Each row below holds a small network's activations on one input, seen along a few directions.
In each table, some parts of the input vary, and every possible input appears once, in random order.
A made-up example of a description, with smaller parts first: one of 2 separate values, together with either a single point or one of 9 places along a line or (one of 6 places along a line, together with one of 8 places around a ring).
Shared parts are said once, and a part with two or three values counts as separate values.
In the rows, 128 means zero.

Other details of the inputs shift rows strongly along three fixed directions, in all tables alike. That doesn't count.

Table:
row 1: [139 120 146 141 123 143  93  92 106  82  99]
row 2: [100 161 162 134 148 102 128 116 139 198 128]
row 3: [121 107  85 101 133 118  99 194 173 147 155]
row 4: [126 102 130 143 121 130  97  82  85  98 111]
row 5: [117 146 166 142 124 110 116 101 127 151 122]
row 6: [116 112  80 100 126 110 119 195 179 163 152]
row 7: [134 116  91 107 143 129  94 197 181 158 149]
row 8: [120 114  73 104 141 123  96 197 173 131 148]
row 9: [ 82 160 156 122 131  82 155 108 141 209 133]
row 10: [118 152 157 144 150 122 109 102 117 151 118]
row 11: [140 108 122 128 131 153 191 133 112  84 137]
row 12: [142 103  70 107 134 131  65 174 164 139 125]
row 13: [126 130 164 148 123 117  61  88 109 124 108]
row 14: [136 102 126 137 117 150 195 132 109 104 153]
row 15: [109 132 159 135 131 107 115 100 111 150 133]
row 16: [132 110 146 140 131 138  91  91  92  93 128]
row 17: [165 109 120 136 124 159 192 126 112 113 137]
row 18: [148 114 132 149 110 151 190 136 121  98 139]
row 19: [144 111 140 138 117 135  98  90 105  88  94]
row 20: [ 78 159 150 128 133  84 152 115 136 199 128]
row 21: [129 101 147 148 127 139  92 100  84  93 129]
row 22: [110 137 151 122 137 110 121  93 116 138 113]
row 23: [166 108 124 129 132 161 200 131 114 106 129]
row 24: [126 117  79 113 138 130 111 202 178 157 141]
row 25: [126 103 129 145 123 128  98  87  83  95 111]
row 26: [153 124 133 149 123 154 184 135 123  89 139]
row 27: [148 109 155 150 134 148  85 101  94 104 124]
row 28: [130 100 136 131 126 131  95  86  86  92 104]
row 29: [162 108 124 127 132 162 196 129 114 105 129]
row 30: [142 109 138 140 137 147  97  91  91 101  98]
row 31: [127 149  75  97  83 149  18 183 104  41 177]
row 32: [132 112  83 108 151 135  54 178 163 123 114]
row 33: [150 116 125 128 129 153 226 146 126 106 166]
row 34: [147 119 152 146 140 152  87  92  95 101 121]
row 35: [126 117  79 107 136 132 116 201 183 165 145]
row 36: [147 122 127 139 110 152 240 152 141 119 154]
row 37: [133 100 132 139 119 129  97  81  88  97 114]
row 38: [132 127  86  98 131 118 100 185 192 138 122]
row 39: [132 117  84 105 136 127 119 201 186 170 148]
row 40: [150 125 135 144 119 149 226 157 135 112 154]
row 41: [145 107 124 136 130 157 183 134 111  88 153]
row 42: [100 178 162 128 135  90 133 108 157 193 120]
row 43: [101 161 159 135 148 101 131 121 137 192 127]
row 44: [ 93 213 158 111  90 107  93 106  85 123 166]
row 45: [129 109  89 113 116 120  57 175 177 132 126]
row 46: [ 89 175 148 132 126  75 144 102 150 201 102]
row 47: [120 120 125 126 131 124 174 123 114 122 122]
row 48: [139 102 118 126 125 147 198 127 107  95 131]
row 49: [120 106  78 107 135 121 102 204 170 137 153]
row 50: [ 98 172 150 125 124  75 148 100 156 206 107]
row 51: [ 96 167 162 135 130  92 135 117 150 190 122]
row 52: [121 148 158 126 147 124 118  95 121 151 108]
row 53: [131 127  85  96 130 121  99 186 193 137 123]
row 54: [154 121 112 135 110 147 240 145 141 113 141]
row 55: [106 138 151 120 137 111 119  93 117 140 113]
row 56: [159 124 125 136 139 167 220 151 130 113 157]
row 57: [112 183 139 126  85 137  79 113  60  60 166]
row 58: [143 109 150 152 110 137  90  93 103  95 114]
row 59: [151 118 151 147 141 152  87  94  96  98 121]
row 60: [101 163 138 129 142  95 147 114 140 200 114]
row 61: [132 128 153 133 145 133  69  86 106 120  99]
row 62: [112 119 150 130 132 107  75  73  93 126  95]
row 63: [113 152 154 135 131 112 121 100 129 135  99]
row 64: [103 178 163 130 135  89 136 107 155 191 120]
row 65: [154 120 117 129 136 157 243 152 128 121 139]
row 66: [154 118 131 131 139 166 184 128 115 100 131]
row 67: [134 181 134 112  79 152 180 141  82  67 197]
row 68: [126 126  84 100 128 106 107 180 189 155 115]
row 69: [101 139 149 125 139 112 120  91 114 138 110]
row 70: [154  79  70 117 120 147  33 166 147  66 100]
row 71: [ 97 172 149 124 124  76 146 100 158 205 108]
row 72: [100 164 141 127 142  96 147 106 141 205 114]
row 73: [136 115 140 146 121 133  98  92  99  88  90]
row 74: [157  86  77 127 125 156  20 172 149  61 122]
row 75: [135 100 132 140 120 127  95  83  87  99 113]
row 76: [153 120 131 133 125 161 242 150 132 134 162]
Description of these inputs: one of 4 places along a line, together with either a single point or (one of 3 separate values, together with one of 6 places around a ring).
The inputs of row 1 and row 53 match in every part but the place on the line of 4. If row 35 is changed in the same way as row 1 into row 53, which row does it become?
Answer: row 76
The inputs of row 54 and row 46 match in every part but the place on the line of 4. If row 48 is changed in the same way as row 54 into row 46, which row does it become?
Answer: row 47
Start at row 21 and move only the place on the ring of 6, one step at a time. The first step leads to row 14. Which rows follow, in order?
Answer: row 4, row 48, row 69, row 41
Change only the place on the line of 4 in row 57. List by row number the other rows that result.
Answer: row 31, row 44, row 67

Table:
row 77: [124 138 142 129 126 124 184 100 112 137 125]
row 78: [ 68 206 143 105 100  74  57 119 122 167 152]
row 79: [127 138 161 138 135 133 183 110 112 141 141]
row 80: [165  84 114 133 127 164  52 130 109  58 121]
row 81: [ 87 142 141 125 137  86  14  80 107 150  88]
row 82: [142  93 130 141 123 145 118 110  89  86 121]
row 83: [167  80  99 140 119 165 143 160 132  69 142]
row 84: [127 140 162 137 134 129 148  93 107 147 128]
row 85: [ 88 132  95  99 140  85  81 171 180 187 122]
row 86: [121 156 170 146 132 124 156  83  98 148 127]
row 87: [116 146 177 147 129 116  38  49  78 112  84]
row 88: [124 142 147 135 120 120 185 103 119 138 117]
row 89: [104 146  91 100 134  99  74 182 194 172 119]
row 90: [102 147 129 114 133 101 160 131 141 166 127]
row 91: [108 152 106 108 141 111 136 178 169 180 148]
row 92: [139 121 150 138 122 133 114  77  89  92 104]
row 93: [128 149 151 135 130 134 181 103 109 132 130]
row 94: [131 125  80 101 130 136 153 195 176 134 149]
row 95: [164  82 101 128 127 166  80 145 118  70 135]
row 96: [155  93 124 135 128 154  65 121 111  75 119]
row 97: [117 133 154 141 122 116 169  98 121 150 116]
row 98: [133 133 101 112 130 132 152 182 170 144 146]
row 99: [127 139 148 131 125 121 186  98 116 130 120]
row 100: [136 118 145 151 125 138  34  94  96  98 102]
row 101: [117 139 154 138 137 120 166 108 116 151 132]
row 102: [136 110 104 122 135 138 164 170 151 127 150]
row 103: [101 139 104 108 145  92  79 157 179 190 125]
row 104: [126 130 155 147 134 125 147  91 108 137 124]
row 105: [146  87 118 137 122 143  77 115 108  78 109]
row 106: [171  87  96 135 121 179 136 160 116  62 151]
row 107: [154 103  92 118 129 147 179 183 163 113 151]
row 108: [127 142 161 138 129 127 161 107 126 148 127]
row 109: [126 145 153 140 133 135 180 116 108 137 144]
row 110: [110 143 130 124 137 105  15 116 134 152 102]
row 111: [118 137 122 121 138 108 124 143 158 164 126]
row 112: [142 117 129 139 123 143  72 112 109  89 109]
row 113: [153  90  85 118 121 155 182 176 147 103 149]
row 114: [119 140  95 113 134 111  93 186 185 168 133]
row 115: [165 103 109 129 123 165 173 167 142  96 148]
row 116: [132 124 143 143 119 129 191 111 119 133 124]
row 117: [159  94 117 145 121 155 140 136 120  85 131]
row 118: [120 149 153 133 132 129 183 110 111 132 134]
row 119: [142 117 105 121 119 139 183 154 147 117 135]
row 120: [122 124 112 119 131 115 149 144 147 160 129]
row 121: [101 141 101  98 148 100  66 177 181 187 134]
row 122: [115 140 168 142 127 109 143  73 104 145 106]
row 123: [117 152 150 129 133 126 163 112 113 139 129]
row 124: [124 149 154 131 128 127 163 102 119 132 121]
row 125: [140 122  86 114  84 154  49 168 101  33 174]
row 126: [117 140 145 128 128 118 161  95 115 141 119]
The inputs of row 77 and row 126 match in every part but one. If row 123 is changed in the same way as row 77 into row 126, which row does it become?
Answer: row 118
The inputs of row 100 and row 114 match in every part but one. If row 88 is changed in the same way as row 100 into row 114, which row does it become?
Answer: row 119
What do these inputs look like to the network?
Answer: one of 2 separate values, together with either a single point or (one of 4 places along a line, together with one of 6 places around a ring)
Change only the choice among 2 separate values in row 122. List by row number the other rows that result.
Answer: row 105
